grid =
138  123  129  112  136  128  127  128  120  147  127  119  128
120  132  128  140  121  128  129  128  131  114  125  135  128
132  124  128  139  119  128  128  128  131  120  127  141  128
147  117  128  114  133  128  127  128  122  149  129  125  128
111  141  130  116  140  128  129  129  120  130  122  109  128
145  116  127  136  116  128  127  127  130  128  128  146  128
121  133  127  121  138  128  128  128  130  132  135  114  129
150  114  129  127  120  128  127  128  123  139  123  141  127
grid[0][0] = 138
grid[6][7] = 128
grid[:, 5] = [128, 128, 128, 128, 128, 128, 128, 128]
grid[7][10] = 123
grid[3] = [147, 117, 128, 114, 133, 128, 127, 128, 122, 149, 129, 125, 128]
grid[7] = [150, 114, 129, 127, 120, 128, 127, 128, 123, 139, 123, 141, 127]
grid[2][12] = 128
grid[7][2] = 129
grid[0][1] = 123
grid[4][8] = 120
grid[2][8] = 131
grid[5][11] = 146
grid[1] = [120, 132, 128, 140, 121, 128, 129, 128, 131, 114, 125, 135, 128]
grid[:, 0] = [138, 120, 132, 147, 111, 145, 121, 150]
grid[3][8] = 122
grid[2][9] = 120
grid[4][5] = 128
grid[:, 4] = [136, 121, 119, 133, 140, 116, 138, 120]
grid[:, 2] = [129, 128, 128, 128, 130, 127, 127, 129]
grid[6][6] = 128
grid[1][8] = 131
grid[2][3] = 139
grid[0][7] = 128
grid[5][5] = 128
grid[7][5] = 128
grid[3][7] = 128
grid[3][4] = 133
grid[1][0] = 120
grid[0][4] = 136

m =
[[138 139 132 138 143 123 143 134 127 139 143 129 116 136 136 136]
 [138 140 132 138 143 123 143 134 127 140 143 129 115 136 136 136]
 [120 118 127 120 113 138 113 125 134 118 113 132 148 123 122 122]
 [122 121 128 122 117 137 117 126 133 121 117 131 144 124 124 124]
 [138 140 132 138 143 123 143 134 127 140 143 129 116 136 136 136]
 [128 128 128 128 128 128 128 128 128 128 128 128 128 128 128 128]
 [138 140 132 138 143 123 143 134 127 140 143 129 116 136 136 136]
 [119 116 127 119 111 140 111 124 135 116 111 132 151 122 122 122]
 [139 141 133 139 145 122 145 135 126 141 145 129 114 137 137 137]
 [138 140 132 138 143 123 143 134 127 140 143 129 116 136 136 136]
 [137 139 132 137 142 124 142 134 127 139 142 129 117 135 135 135]
 [123 122 128 123 119 136 119 126 133 122 119 131 142 125 125 125]
 [121 119 127 121 115 137 116 125 133 119 116 131 145 123 123 123]
 [122 120 127 122 116 137 116 126 133 120 116 131 145 124 124 124]]
m[-14,0] => 138
m[2,4] => 113
m[-7,-3] => 122
m[-4,13] => 135
m[-11] => [122, 121, 128, 122, 117, 137, 117, 126, 133, 121, 117, 131, 144, 124, 124, 124]
m[-8,-5] => 129
m[-3] => [123, 122, 128, 123, 119, 136, 119, 126, 133, 122, 119, 131, 142, 125, 125, 125]
m[6,-8] => 127
m[-12,11] => 132
m[:, 15] => [136, 136, 122, 124, 136, 128, 136, 122, 137, 136, 135, 125, 123, 124]
m[-4,-16] => 137
m[:, 0] => [138, 138, 120, 122, 138, 128, 138, 119, 139, 138, 137, 123, 121, 122]
m[:, 11] => [129, 129, 132, 131, 129, 128, 129, 132, 129, 129, 129, 131, 131, 131]
m[:, 9] => [139, 140, 118, 121, 140, 128, 140, 116, 141, 140, 139, 122, 119, 120]
m[11,-2] => 125
m[:, 3] => [138, 138, 120, 122, 138, 128, 138, 119, 139, 138, 137, 123, 121, 122]
m[3,-9] => 126
m[1,-11] => 123
m[9,9] => 140
m[-5] => [138, 140, 132, 138, 143, 123, 143, 134, 127, 140, 143, 129, 116, 136, 136, 136]
m[-1,0] => 122
m[-6,1] => 141
m[0] => [138, 139, 132, 138, 143, 123, 143, 134, 127, 139, 143, 129, 116, 136, 136, 136]
m[11,-13] => 123
m[10,-6] => 142
m[-14,-7] => 139
m[8,9] => 141
m[-6] => [139, 141, 133, 139, 145, 122, 145, 135, 126, 141, 145, 129, 114, 137, 137, 137]
m[3,-7] => 121
m[6] => [138, 140, 132, 138, 143, 123, 143, 134, 127, 140, 143, 129, 116, 136, 136, 136]
m[-12,-1] => 122
m[-8,-1] => 136
m[:, 10] => [143, 143, 113, 117, 143, 128, 143, 111, 145, 143, 142, 119, 116, 116]
